A small network was trained on invented records. Each row is its activation on one of them, seen along a few directions.
After each row come some of the record's fields: Muded, Fegu, Zure, Nimo, Lala, Munut.
Not every record has every field; a missing one is written missing.
Other fields move the rows too, some of them a lot.
[ 0.01 -0.09 -0.13  0.54 -1.10 -4.14  2.48 -4.18  3.21  2.40 -1.83  2.44
  4.41  2.18  4.30  2.55 -2.08  0.98  4.25] : Muded=n2, Fegu=c2, Zure=w2, Nimo=f2, Lala=missing, Munut=missing
[-1.98  0.13 -0.52  2.06 -1.15 -2.58 -0.97 -1.85  0.22 -1.25 -2.88  1.14
 -0.01  7.41  0.44 -1.63  0.30  0.88  1.52] : Muded=n1, Fegu=c2, Zure=w1, Nimo=f2, Lala=missing, Munut=missing
[-1.30 -0.55  0.99 -0.63 -1.10  0.26 -0.07 -0.70  0.93  0.84  1.36 -1.31
  3.02 -0.61 -1.42 -1.39 -0.22  0.06 -0.10] : Muded=n2, Fegu=c1, Zure=w1, Nimo=f1, Lala=missing, Munut=missing
[ 1.15  1.72  1.40  2.92  0.08 -0.44  0.75  3.65 -2.00  1.17  3.54 -0.09
 -4.86 -0.20 -1.46 -2.15  0.83 -1.64  2.44] : Muded=missing, Fegu=missing, Zure=missing, Nimo=missing, Lala=z1, Munut=t5
[-3.60  2.66  0.84 -0.29  1.09 -0.59 -3.24  1.60 -0.78 -1.77  0.27 -0.33
  4.70 -0.39  1.84  2.28 -0.39  0.83  4.47] : Muded=n1, Fegu=c1, Zure=w2, Nimo=f2, Lala=missing, Munut=missing
[ 1.02 -1.11  2.92  1.32 -0.15 -1.52  0.22 -0.57 -0.78  0.00  2.44 -0.56
  1.72  0.20 -2.00  0.81 -2.58 -0.74 -2.34] : Muded=n2, Fegu=c1, Zure=w1, Nimo=f1, Lala=missing, Munut=missing
[-1.01 -1.27 -0.32  0.32  2.11 -0.38  0.14 -1.46 -0.28  1.83 -1.01 -1.86
  2.16 -1.99 -0.67 -2.03  0.71  0.06 -0.18] : Muded=missing, Fegu=missing, Zure=missing, Nimo=missing, Lala=z3, Munut=t4
[ 1.42  3.10  0.61  1.04 -1.85  0.68  0.34  0.26 -0.20  2.12 -1.80  1.81
  0.56 -0.94 -0.65 -1.04  1.04  1.09 -0.38] : Muded=missing, Fegu=missing, Zure=missing, Nimo=missing, Lala=z2, Munut=t5
[-1.16 -0.49  0.52  0.95 -0.03 -2.28  0.76 -1.39  1.24 -0.38 -0.52 -1.66
  0.43  0.06  0.67  1.34  3.86 -1.78  1.33] : Muded=missing, Fegu=missing, Zure=missing, Nimo=missing, Lala=z3, Munut=t3
[-2.40  0.35  2.00 -1.50 -2.63 -0.96  0.61  0.93  2.61 -1.16  1.32 -3.84
  4.08  2.50 -2.00 -1.16  1.82 -1.52 -2.66] : Muded=n1, Fegu=c1, Zure=w1, Nimo=f2, Lala=missing, Munut=missing
[ 2.09 -0.48 -6.14  2.51  0.43  5.34  0.45  4.54 -1.58 -2.85  2.91  1.94
  0.47  0.04 -4.03  1.07 -1.06 -4.50 -0.90] : Muded=n2, Fegu=c1, Zure=w1, Nimo=f2, Lala=missing, Munut=missing
[-1.81  1.64 -0.17 -3.63 -1.11  0.68  0.09 -0.90 -0.29 -0.01  0.29  0.18
  0.94 -0.31 -1.67 -0.44  0.09 -1.74 -1.19] : Muded=n1, Fegu=c1, Zure=w1, Nimo=f1, Lala=missing, Munut=missing
[ 1.74 -0.97  1.59  0.24 -0.32  0.46 -0.48 -0.03 -2.46  0.66  1.09 -0.54
 -1.43 -0.04  0.36  0.79  1.12  0.02  0.79] : Muded=missing, Fegu=missing, Zure=missing, Nimo=missing, Lala=z1, Munut=t3
[-1.96 -0.22  0.02 -0.48 -1.76 -0.96  0.62 -2.26  0.69 -0.19 -2.08  0.39
 -0.55  1.68  1.86  0.57  1.29 -0.38  0.43] : Muded=missing, Fegu=missing, Zure=missing, Nimo=missing, Lala=z3, Munut=t1
[ 3.56  2.71 -1.92 -2.98 -0.44 -2.60 -0.84  2.69 -2.49 -2.16 -0.24 -2.87
 -1.77 -0.71  0.76 -2.35 -1.15 -4.06 -2.57] : Muded=n1, Fegu=c2, Zure=w1, Nimo=f1, Lala=missing, Munut=missing
[ 2.13  0.33 -1.46  0.30  0.21  0.00 -3.13 -0.13 -0.41  2.02  2.29 -1.47
 -2.54  1.35 -0.44 -0.14 -1.04 -0.26  0.46] : Muded=n2, Fegu=c2, Zure=w1, Nimo=f1, Lala=missing, Munut=missing
[-1.86  1.43  0.85 -3.08 -0.35  0.08  0.17 -2.44  0.00 -0.29  0.08  1.81
  1.34 -0.78 -0.15  0.47  0.39 -1.32 -1.24] : Muded=n1, Fegu=c1, Zure=w1, Nimo=f1, Lala=missing, Munut=missing
[ 0.59 -2.47  1.53 -0.62 -1.23 -0.36  2.65 -1.22  0.35  0.81 -1.88  2.32
  0.94  0.16  0.68  2.16 -0.74  0.66  1.68] : Muded=missing, Fegu=missing, Zure=missing, Nimo=missing, Lala=z2, Munut=t2
[ 0.93 -3.06  0.55 -3.45  3.21  0.90 -1.76  1.84  1.65  2.03 -2.11  1.19
  2.92  2.66  3.62  3.20  1.55 -1.24  1.99] : Muded=n1, Fegu=c2, Zure=w2, Nimo=f2, Lala=missing, Munut=missing
[ 3.17  3.27 -1.44 -3.25  0.21 -2.11  0.97  5.58 -1.32 -3.65  0.35 -5.02
 -2.26 -2.43 -0.93 -1.88 -1.07 -4.81 -3.46] : Muded=n1, Fegu=c2, Zure=w1, Nimo=f1, Lala=missing, Munut=missing
[ 2.09  2.79  1.43  1.76 -3.06  3.13  1.73 -1.34  1.58  1.84 -1.19  1.17
  2.47 -0.09  1.86  0.09  1.07  2.16 -0.81] : Muded=missing, Fegu=missing, Zure=missing, Nimo=missing, Lala=z2, Munut=t3
[-2.16  0.25 -0.15 -2.74  0.08  0.85  0.08 -2.30 -0.12  0.57  1.18  0.38
  0.86 -0.31 -2.37  0.23  0.46 -0.34 -0.35] : Muded=n1, Fegu=c1, Zure=w2, Nimo=f1, Lala=missing, Munut=missing
[-2.96 -3.00  0.14  0.71 -5.23 -1.71 -1.42 -0.47  3.81  0.14 -1.34  1.25
  1.09 -2.74  3.98  1.57 -1.43  1.70 -0.15] : Muded=missing, Fegu=missing, Zure=missing, Nimo=missing, Lala=z1, Munut=t2
[ 0.53  0.86 -0.49  0.66 -2.03  1.90  0.43 -2.16 -0.73  1.04 -1.75  0.50
 -0.24  1.29  0.79 -0.11  0.58  0.99  0.14] : Muded=missing, Fegu=missing, Zure=missing, Nimo=missing, Lala=z2, Munut=t1
[-5.13  0.65 -0.50 -3.46  1.29 -0.07  2.73 -2.14 -0.44  1.51  1.87  0.71
  0.53  1.43 -1.20  0.82 -0.44  1.48 -1.82] : Muded=n1, Fegu=c1, Zure=w2, Nimo=f1, Lala=missing, Munut=missing
[-3.26  2.05 -0.07 -0.21  0.12 -0.20 -2.23  1.37 -0.99 -1.55  0.44 -0.51
  4.12 -0.69  1.62  0.54 -0.38  1.85  4.30] : Muded=n1, Fegu=c1, Zure=w2, Nimo=f2, Lala=missing, Munut=missing
[ 1.48  0.28  0.50  1.06 -0.99  1.60 -1.39  3.87 -0.26 -3.55  2.02 -5.48
 -0.56  2.90 -7.19 -2.31 -1.15 -2.08 -2.50] : Muded=n1, Fegu=c1, Zure=w1, Nimo=f2, Lala=missing, Munut=missing
[ 1.78  0.29 -1.37  0.49  0.59 -1.20 -0.73 -1.58  3.25  1.65 -0.71  2.83
  2.14  1.21  3.25  1.89 -1.49 -1.69 -0.98] : Muded=n2, Fegu=c2, Zure=w1, Nimo=f2, Lala=missing, Munut=missing
[-1.46 -2.86  2.33  0.93  1.93 -3.39 -0.68 -3.56 -0.14  1.70 -0.87  3.08
  3.26 -1.32  2.88 -0.13  0.42  0.76 -2.30] : Muded=missing, Fegu=missing, Zure=missing, Nimo=missing, Lala=z3, Munut=t4
[-2.52 -0.76 -0.27 -0.08  2.74 -1.28  1.22 -1.10  0.99  1.76 -0.95 -1.15
  1.18 -1.56  0.22 -0.44  0.93  0.69 -0.83] : Muded=missing, Fegu=missing, Zure=missing, Nimo=missing, Lala=z3, Munut=t4
[-3.21 -3.75 -0.80  0.67 -3.96 -0.60 -2.76  1.93  2.69  0.05 -0.80 -0.72
 -0.31 -3.28  2.14  0.46 -1.10  0.95 -1.01] : Muded=missing, Fegu=missing, Zure=missing, Nimo=missing, Lala=z1, Munut=t2
[ 2.53  0.68 -2.62  0.43  0.10 -0.61 -0.80 -0.12  2.15  2.84 -0.67  1.10
  1.41  2.60  2.57  0.21 -1.90 -1.65  1.23] : Muded=n2, Fegu=c2, Zure=w1, Nimo=f2, Lala=missing, Munut=missing
[ 1.31 -2.13  4.45 -0.92  1.06  0.15  1.94  4.65 -0.27  0.23  1.04  2.67
 -3.44 -1.22 -0.65 -1.62  3.40 -1.65  3.65] : Muded=missing, Fegu=missing, Zure=missing, Nimo=missing, Lala=z1, Munut=t5
[-0.12  2.55  1.89  0.74 -2.55  1.19  0.94 -3.16  2.70  1.76 -2.17  0.99
  3.42 -0.42  2.98  2.82  1.36  2.44 -0.52] : Muded=missing, Fegu=missing, Zure=missing, Nimo=missing, Lala=z2, Munut=t2
[ 2.56  3.09 -1.81 -1.92 -0.11  0.71 -0.10  5.10 -2.56 -3.63  0.14 -3.38
 -4.42 -1.89 -2.63 -3.42 -2.24 -3.49 -2.20] : Muded=n1, Fegu=c2, Zure=w1, Nimo=f1, Lala=missing, Munut=missing
[-1.35  0.42 -0.87 -3.13 -0.03  1.22 -0.12 -0.89 -1.50 -0.02  1.40  1.11
 -1.85 -0.26 -4.71  1.25 -1.29 -0.07 -0.94] : Muded=n1, Fegu=c1, Zure=w2, Nimo=f1, Lala=missing, Munut=missing
[ 2.29  2.47 -1.11 -2.10  0.32 -1.05 -0.49  3.75 -1.21 -1.39 -0.29 -2.81
 -2.27 -1.36 -1.63 -0.93 -1.79 -3.33 -2.20] : Muded=n1, Fegu=c2, Zure=w1, Nimo=f1, Lala=missing, Munut=missing
[ 0.63 -0.53  0.65 -0.05 -0.16 -0.83 -0.25 -2.73 -0.47  1.29  1.27  0.69
  0.51 -0.01 -1.63  1.59 -1.50 -0.06  0.82] : Muded=n2, Fegu=c1, Zure=w2, Nimo=f1, Lala=missing, Munut=missing
[ 0.87  0.33  0.20  1.83  0.25  0.24  0.24 -0.50 -2.59  2.32  2.49 -2.78
 -2.00  1.36  0.59  0.24  0.02 -0.50  0.62] : Muded=missing, Fegu=missing, Zure=missing, Nimo=missing, Lala=z1, Munut=t3
[-0.20 -0.49  2.66  1.15 -3.18 -0.75  0.01  1.57  1.35 -3.38  1.71 -4.61
  2.23  5.72 -3.47 -1.40 -0.46 -1.74 -2.65] : Muded=n1, Fegu=c1, Zure=w1, Nimo=f2, Lala=missing, Munut=missing
[-0.64  0.53 -1.41  0.62  0.57 -0.29 -0.39 -1.53 -0.07 -0.16 -2.09 -1.17
  0.65 -0.75 -0.74  2.33  2.45 -0.28  0.66] : Muded=missing, Fegu=missing, Zure=missing, Nimo=missing, Lala=z3, Munut=t2

Here are new rows. What are their fields?
[-1.97  2.09 -1.18 -3.56 -1.39  2.55 -1.14 -0.21 -1.15 -0.26  0.00  1.17
 -1.66 -0.02 -2.09 -2.65 -0.85 -2.05 -0.42] : Muded=n1, Fegu=c1, Zure=w1, Nimo=f1, Lala=missing, Munut=missing
[-3.65 -0.93 -6.97  1.33  3.34  3.47  5.22  3.09  0.37 -0.26  3.69  0.65
  1.25  1.25  1.18  1.56  0.79 -1.26 -2.90] : Muded=n2, Fegu=c1, Zure=w1, Nimo=f2, Lala=missing, Munut=missing
[-2.54 -0.63 -0.60 -0.45 -0.70 -1.59  1.17 -1.47  0.11  0.61 -2.63 -0.99
 -0.01  2.12  1.42  0.44  2.56 -0.15 -0.17] : Muded=missing, Fegu=missing, Zure=missing, Nimo=missing, Lala=z3, Munut=t1
[-2.64 -3.00  0.40 -0.39 -3.83 -1.89  0.76  0.96  1.87  0.94 -1.02  1.57
  0.59 -1.98  2.36  2.54 -1.45  1.89  0.00] : Muded=missing, Fegu=missing, Zure=missing, Nimo=missing, Lala=z1, Munut=t2
[-1.20 -0.83  0.45  2.22 -0.05 -3.30 -0.33 -2.40 -0.89  0.40 -0.35  0.59
 -0.13  1.60  2.07  0.25  1.58 -1.37 -0.27] : Muded=missing, Fegu=missing, Zure=missing, Nimo=missing, Lala=z3, Munut=t3
[-1.83 -1.11 -0.11  1.16  2.36 -0.57  0.60 -1.03 -0.56  1.64 -0.86 -0.67
  0.64 -1.46 -0.60 -2.02 -0.05  0.33 -0.96] : Muded=missing, Fegu=missing, Zure=missing, Nimo=missing, Lala=z3, Munut=t4
[ 3.64  1.00 -0.08  1.12 -1.07  2.30 -2.13  0.70 -2.64  0.78 -0.11 -0.42
 -0.51 -0.14 -2.06  0.89  0.74  0.16 -0.65] : Muded=missing, Fegu=missing, Zure=missing, Nimo=missing, Lala=z2, Munut=t3
[-1.94 -1.43 -0.31 -0.89 -3.35  0.51 -0.63 -2.82 -0.38  0.51  0.72  0.31
 -1.80  0.73  2.36  0.63 -0.19 -0.73  1.15] : Muded=missing, Fegu=missing, Zure=missing, Nimo=missing, Lala=z1, Munut=t1
[ 1.94  2.02  0.15 -2.32  0.18 -3.70 -0.61  0.00 -1.97 -1.68  1.15  0.39
  0.05 -0.34  2.90 -2.97 -0.73 -1.57 -3.65] : Muded=n1, Fegu=c2, Zure=w1, Nimo=f1, Lala=missing, Munut=missing
[-0.70 -2.75  1.29  0.09 -0.84 -1.18 -0.96  0.51  0.54  1.44 -1.87  1.09
  1.06 -1.99  1.59 -1.36 -1.13  0.20  0.20] : Muded=missing, Fegu=missing, Zure=missing, Nimo=missing, Lala=z1, Munut=t4
[ 0.18 -0.98 -4.65  2.24  0.41  3.56  2.31  1.56  1.19  0.16  1.72  2.31
  1.39  1.77 -0.23 -0.11 -1.28 -3.59  0.46] : Muded=n2, Fegu=c1, Zure=w1, Nimo=f2, Lala=missing, Munut=missing
[-1.06 -2.79 -1.21  1.93 -2.59 -0.51 -2.22  1.30 -0.26  0.22  0.14 -0.85
 -1.17 -1.90 -0.12  0.80 -2.14  0.14 -0.45] : Muded=missing, Fegu=missing, Zure=missing, Nimo=missing, Lala=z1, Munut=t2
[-1.52  0.42  2.73 -1.79 -0.57 -3.88 -0.01 -4.52 -1.31  0.83  0.22  6.11
  2.38  1.23  2.76  1.55 -0.14 -0.27 -2.89] : Muded=n1, Fegu=c1, Zure=w1, Nimo=f1, Lala=missing, Munut=missing
[-0.81  0.03  0.12 -0.31 -0.97 -3.28  0.99 -4.56  2.62  1.10 -1.40  2.68
  4.49  2.01  4.85  0.50 -1.47  0.32  4.07] : Muded=n2, Fegu=c2, Zure=w2, Nimo=f2, Lala=missing, Munut=missing
[-0.53 -0.12  0.32 -3.36  0.05  1.30 -0.01 -1.04 -1.88  0.51  0.99  1.39
 -1.01 -0.40 -4.28  1.33 -0.75 -0.23 -0.87] : Muded=n1, Fegu=c1, Zure=w2, Nimo=f1, Lala=missing, Munut=missing
[-3.03  2.19 -0.56 -3.77 -1.28  1.69  0.19 -1.09 -1.05  0.01  0.40  1.13
 -0.80  1.20 -0.35 -3.00 -0.72 -1.30 -0.15] : Muded=n1, Fegu=c1, Zure=w1, Nimo=f1, Lala=missing, Munut=missing
[-3.72  0.08 -0.45 -2.35 -3.28  1.26  0.94 -2.50  1.05  1.28  0.82  0.10
 -1.32  0.62  4.17 -0.72  0.49 -0.09  0.77] : Muded=missing, Fegu=missing, Zure=missing, Nimo=missing, Lala=z1, Munut=t1
[ 3.93 -1.19 -0.72 -1.99  1.09  0.15 -3.06  1.58 -1.04  1.98  1.22 -0.60
 -1.84  1.29 -1.02  0.59 -0.54  0.19 -0.27] : Muded=n2, Fegu=c2, Zure=w1, Nimo=f1, Lala=missing, Munut=missing
[-0.88 -1.39  0.45 -0.04  1.41 -0.94  0.68 -0.28 -0.07  1.20 -1.68 -0.08
  0.77 -1.87 -0.82 -0.31  0.19  0.16 -0.15] : Muded=missing, Fegu=missing, Zure=missing, Nimo=missing, Lala=z3, Munut=t4
[-1.14 -4.18  2.43 -2.56 -1.12 -0.46  1.02 -0.70  0.07 -0.02 -3.74  1.11
  0.61  3.94  2.67  1.16  3.46  0.70  1.05] : Muded=missing, Fegu=missing, Zure=missing, Nimo=missing, Lala=z3, Munut=t1
